A small network was shown many inputs. Here are its activations along a few directions, one row for each input.
In each table, some parts of the input vary, and every possible input appears once, in random order.
Descriptions start from the smaller parts, as in this example, which fits no table here: one of 2 separate values, together with either a single point or one of 9 places around a ring or (one of 6 places along a line, together with one of 8 places around a ring).
Shared parts are said once, and a part with two or three values counts as separate values.
In the rows, 128 means zero.

Other details of the inputs vary at random and push rows far along three fixed directions, the same in every table; ignore that.

Table:
R1: [ 87  89 177 182 149 120  96 139 120  42 190 135 203 101 133]
R2: [166  98 140 164 162 136  76 128 140  80 169 123 182 132 136]
R3: [ 68 158 138 139 191  82 142 166  74 114  86 112 136 182  79]
R4: [184  94  83 113 123 188 110  98 157 171 155 102 157 179 141]
R5: [148 114 152 111 144 116 133 111 154 114 145 111 135 145 139]
R6: [123 141 204 168 175  67  94 144 145  33 177 167 154  49 151]
R7: [164 144  71 102  70 130 128 124 156 160  87 152  50  97 127]
R8: [123 157 212 139 232  70 123 143 101  80 152 112 181 138 128]
R9: [158  81  89 130  45 206 115 101 145 169 157 119 141 118 155]
R10: [ 76 145 101 130 118 118 154 144 108 144  80 144  86 150  95]
R11: [ 72 148 154 129 176  84 138 140 107  97  93 115 131 159 104]
R12: [103 170 103 130 129 113 129 138 132 149  68 151  88 119 127]
R13: [122 147 127 103 195 143 142 106 137 187  91  77 157 223 137]
R14: [108 155 111 119  68 135 147 132 121 158 106 165  86  59 141]
R15: [175  91 114 124  30 174 126 108 164 131 184 157  96  50 161]
R16: [ 77 155 174 137 181  45 157 157  99  67 108 151  97 134  89]
R17: [159 118 119 109  97 149 139  98 173 156 151 150 108 103 170]
R18: [120 107  87 136 105 171 136 121 129 168 116 121 128 171 122]
R19: [153 116 133 121 158 125 108 128 131 115 159 111 161 138 128]
R20: [114 122  95 141  96 128 168 143 113 151 104 174  58 143  95]
R21: [133 143 141 124 155 105 139 151  95 121 118 125 120 143  99]
R22: [ 99 166 107 116 173  95 191 155  87 175  47 138  54 229  63]
R23: [130 141 110  96 153 154 128 100 149 182 106 100 149 176 148]
R24: [166 133 147 108 166 129 104 108 153 133 174 112 176 121 167]
R25: [151 112 149 117  70 124 139 116 145 113 162 147  95  66 146]
R26: [153 132  91 120 170 138 132 131 101 171 109 105 136 208  95]
R27: [165 114  91 116 148 189 103 108 116 184 117  63 193 209 127]
R28: [108 136 135 117  97 123 152 124 117 142 101 118  98 123 119]
R29: [ 84 144  95 117  48 106 149 149 116 127 101 172  60  50 118]
R30: [116 122 180 183 131  80  96 159 131  13 174 182 128  35 124]
R31: [148 130 123 103 134 107 129 128 134 126 133 119 121 119 126]
R32: [132 117 142 128  89 143  99 110 159 115 178 143 167  38 178]
R33: [ 89 160 151 133 137  78 161 144 118 105 122 191  76  88 121]
R34: [173  98 121 129 120 168 130 114 123 156 148 113 140 170 128]
R35: [154 116 109 134 100 145 126 140 105 136 141 147 114 112 115]
R36: [168 115 135 110 202 149 109 105 151 142 151  70 192 218 133]
R37: [108 109 133 134 131 141 129 122 135 121 130 114 146 151 129]
R38: [ 92 135 180 152 184 102 116 154  88  71 134 101 181 136 110]
R39: [157 112 123  97  91 160 106 104 147 140 141  87 164 104 156]
R40: [119 155  52 111  57 133 145 135 137 178  44 148  37 107 115]
R41: [199 100 120  92  68 164 101  98 168 131 180 114 141  62 172]
R42: [ 82 134 156 131 149  97 146 137 118 104 102 120 123 146 116]
R43: [111 155 179 137 150  84 165 142 109 119 129 159  95 108 127]
R44: [ 99 139  71 161  88 133 131 159 104 139  66 168  70 123  93]
R45: [100 148 148 133 106 124 156 126 122 141 118 144 107  97 144]
R46: [121 109 136 166  94 137  84 138 153  62 159 144 150  51 147]
R47: [144 122 119 116 135 171 130 110 129 175 116  71 156 198 132]
R48: [144  98 115 135 153 168  88 114 130 135 165  77 219 167 136]
Each input here is: one of 2 separate values, together with one of 4 places along a line, together with either a single point or one of 5 places around a ring.
The inputs of R44 and R40 match in every part but the place on the line of 4. If R2 is changed in the same way as R44 into R40, which row does it become? -> R7
The inputs of R3 and R48 match in every part but the place on the line of 4. If R21 is changed in the same way as R3 into R48, which row does it become? -> R35
Which other rows does R18 become when the choice among 2 separate values takes its other values? List them by row number. -> R20
Which other rows does R1 become when the choice among 2 separate values takes its other values? List them by row number. -> R4
Which other rows does R8 become when the place on the ring of 5 takes its other values? List them by row number. -> R17, R24, R33, R43
Which other rows does R25 become when the place on the ring of 5 takes its other values? List them by row number. -> R5, R16, R31, R41
Which other rows agree with R23 in the place on the line of 4 and the choice among 2 separate values? List them by row number. -> R12, R13, R14, R32, R45

Table:
R49: [123 118 134 152 125 118 114 144 125  91 142 143 130 105 119]
R50: [122 120 112 135 125 144 112 127 127 131 115 110 146 145 125]
R51: [135 140 125 120 146 113 140 128 132 138 112 135 107 141 125]
R52: [109 142 137 129 123 103 155 135 124 123 117 159  90 115 123]
R53: [109 124 151 140 132 114 134 137 117 101 144 138 132 115 122]
R54: [107 138 138 136 137 106 150 143 105 123 116 142 107 137 105]
R55: [119 121 113 128  79 139 133 128 132 132 131 145 108  90 134]
R56: [153 112  96 130  96 154 126 123 137 144 134 139 109 125 128]
R57: [123 120 145 127 119 128 125 115 149 118 147 133 139 107 150]
R58: [157 109 148 131 107 132 110 120 147  99 174 135 144  75 153]
R59: [180 106 108 113 120 167  96 106 161 143 153  98 165 132 153]
R60: [144 117 155 131 119 124 123 125 134 101 165 136 141  89 141]
R61: [106 144 140 128 145 113 123 128 135 115 115 121 134 125 133]
R62: [118 138 117 120  97 129 130 132 126 134 111 130 114  97 132]
R63: [135 113 155 127 122 136 103 116 143 101 162 109 171  93 153]
R64: [104 130 143 142 175 114 138 143 100 120 114 112 140 185 100]
R65: [119 132 121 121 103 133 128 118 147 136 121 137 113 102 143]
R66: [126 117 120 150 114 143 110 132 124 120 148 143 142 108 135]
R67: [137 148 130 117 155 113 136 137 112 138 107 117 116 152 111]
R68: [130 127 113 115  85 140 143 117 150 148 128 152  93 102 145]
R69: [134 128 136 115 134 134 136 123 125 142 129 114 131 139 132]
R70: [113 127 168 136 192 111 121 129 111 104 139  94 182 175 120]
R71: [162  98  98 117 103 185 105  98 157 164 145  91 163 156 151]
R72: [120 140  83 114 101 143 137 130 123 164  84 125 100 137 117]
R73: [123 130 125 123  88 132 134 127 128 133 128 137 113  89 135]
R74: [104 139 150 129 134 106 141 137 108 118 123 131 122 124 120]
R75: [105 125 138 137  85 117 132 127 143 105 143 165 103  60 144]
R76: [110 131 150 149 151 112 118 140 112 103 145 139 153 113 128]
R77: [115 138 161 132 152 101 143 139 108 110 131 129 126 130 116]
R78: [109 133  96 129 112 138 137 134 114 156  88 127 104 156 105]
R79: [140 140 168 126 221 104 113 124 134 106 131  92 179 186 127]
R80: [141 100 121 132 122 157 112 111 138 133 150 106 161 145 140]
R81: [137 151 101 108 127 122 142 136 116 160  88 127  92 145 109]
R82: [131 131 109 133 135 126 131 140 115 132 108 134 109 153 104]
R83: [130 124 100 128 105 143 145 128 121 155 114 137  99 149 115]
R84: [141 140 117 111 148 127 147 120 134 159 106 125 108 165 125]
R85: [167  93 127 130 128 163 103 107 150 126 171 106 171 143 145]
R86: [153 144 101 105 140 155 124 119 126 183 110 104 139 162 137]
R87: [129 145 126 125 158 129 124 125 133 145 120 125 139 145 140]
R88: [140 142 116 115 142 121 127 126 144 138 111 127 116 141 130]
R89: [102 134 126 132 127 118 133 137 113 122 109 130 122 128 115]
R90: [152 119 121 123 137 134 124 122 131 133 136 119 137 143 129]
R91: [114 137 127 134 124 109 149 143 110 126 117 154  94 126 105]
R92: [106 127 167 158 142  84 123 153 109  61 154 161 127  82 115]
Describe the family of inputs behind these rows. -> one of 4 places along a line, together with either a single point or one of 10 places along a line
The inputs of R86 and R87 match in every part but the place on the line of 4. If R81 is changed in the same way as R86 into R87, which row does it become? -> R88
Which other rows agree with R50 in the place on the line of 4? List them by row number. -> R49, R56, R64, R66, R71, R78, R80, R82, R83, R85
Which other rows does R73 become when the place on the line of 4 takes its other values? List them by row number. -> R55, R71, R75
